A small network was shown many inputs. Here are its activations along a few directions, one row for each input.
Each table varies a few parts of the input and shows all the possible inputs, shuffled.
A made-up example of a description, with smaller parts first: one of 5 places around a ring, together with either a single point or one of 11 places along a line or (one of 2 separate values, together with one of 6 places along a line).
Shared parts are said once, and a part with two or three values counts as separate values.

Other details of the inputs vary at random and push rows far along three fixed directions, the same in every table; ignore that.

Rows:
R1: [ 16  28  13  25  13 -10   0   1 -11 -20  28  -8]
R2: [-13 -20   7  -9  -4  -4   4   4  16  23 -11  11]
R3: [ 18   8  37 -34   3 -20  -1   5 -19 -10  11   6]
R4: [ -6  35 -38  61   1  18  13  -5  37 -15  33 -21]
R5: [ -1  -5 -35  93  -2  29  -1 -11  21 -18   4  37]
R6: [ -4   6  19 -42   2   9   1   0 -16   0  -7 -30]
R7: [-26 -38 -23  21 -10  23  -4  -5  15  15 -32  18]
R8: [ 24  37   8   7   8  -9  -3   1  -4 -21  35   4]
R9: [-20 -50 -11  -7  -6  -3  -5  -1   5  34 -41  14]
R10: [ 16 -29  36 -27   9 -12 -25  -7 -56 -11 -30  42]
R11: [ 13 -15 -32  91  -5   6  -4  -2  20   3  15  50]
R12: [ 7 12  0 -2  2 -6  1  4 10 -3 11 16]
R13: [-12 -29 -34  27 -11  20   4  -4  20  21 -22  15]
R14: [ -8 -22 -13   6 -11  14  -4  -6  -2  -5 -21  18]
R15: [ 25  41   9   3  11  -6  -9   0 -20 -30  33 -10]
R16: [ 38  -3  64 -18  19 -33 -24   3 -65 -13   9  18]
R17: [-10  27   3 -44  -2   2  16   6  13  12  14 -53]
R18: [ -3 -31 -18  -1  -2 -10  -8  -1   2  19 -29  27]
R19: [ 16 -24  36  -7  11 -15 -20   0 -45  -4 -10  24]
R20: [-20 -26 -11   6  -2  -7   9   1  24  27 -23  11]
R21: [ 21   8  11   5   0  -4  -9  -2 -23 -22   8   7]
R22: [ -1  -1 -35  59 -10  38   4  -6  19  -7   4  18]
R23: [-38  -2 -21 -52  -8  13   6  -1  19  13 -29 -36]
R24: [ 50  21  50  12  16 -15  -8   6 -41 -23  39  30]
R25: [-11  28   6 -46  -2   3  18   7  17  12  16 -49]
R26: [-11 -54  15  -4   4 -20   0   1  -3  31 -39  47]
R27: [ -5 -49  -7 -14  -9 -16  -5   0  -6  24 -38  27]
R28: [ 15  13  23 -28   9 -11 -14   2 -34 -17   0  -2]
R29: [ 19  28  19  16   7  -7  -1   3  -4 -14  37  -4]
R30: [ -3  35 -44  52 -15  31  10  -5  33 -27  29 -14]
R31: [-16  15  -5   1   3   6   8  -1  10  -6   3 -28]
R32: [ 20  36  38 -44  12 -11   1   7 -32 -12  27 -39]
R33: [-37  -8 -27 -44 -11  15  17   2  32  33 -20 -49]
R34: [  9 -56   9 -10  -5 -25 -11   1 -21  23 -40  50]
R35: [-17 -20 -28  -1 -16   0  11   2  34  20 -15   6]
R36: [-40  32 -13 -44  -1   2  27   4  41  14   7 -75]
R37: [ -9 -19  25 -22  10  -6  -6  -3 -23   0 -25   0]
R38: [-36  27   0 -51  -5  18  11   3  19   0   3 -72]
R39: [ 40  56 -10  59   9  -1  -5  -4   0 -39  61  12]
R40: [ -4  10 -25   9 -11   7   6   1  18  -5   6 -16]
Description of these inputs: one of 5 places along a line, together with one of 8 places along a line.
- The inputs of R28 and R21 match in every part but the place on the line of 5. If R39 is changed in the same way as R28 into R21, which row does it become? => R34
- Which other rows does R7 become when the place on the line of 5 takes its other values? List them by row number. => R5, R10, R14, R22
- Which other rows does R6 become when the place on the line of 8 takes its other values? List them by row number. => R13, R17, R22, R24, R25, R32, R33
- Which other rows does R38 become when the place on the line of 8 takes its other values? List them by row number. => R2, R7, R9, R11, R16, R19, R29
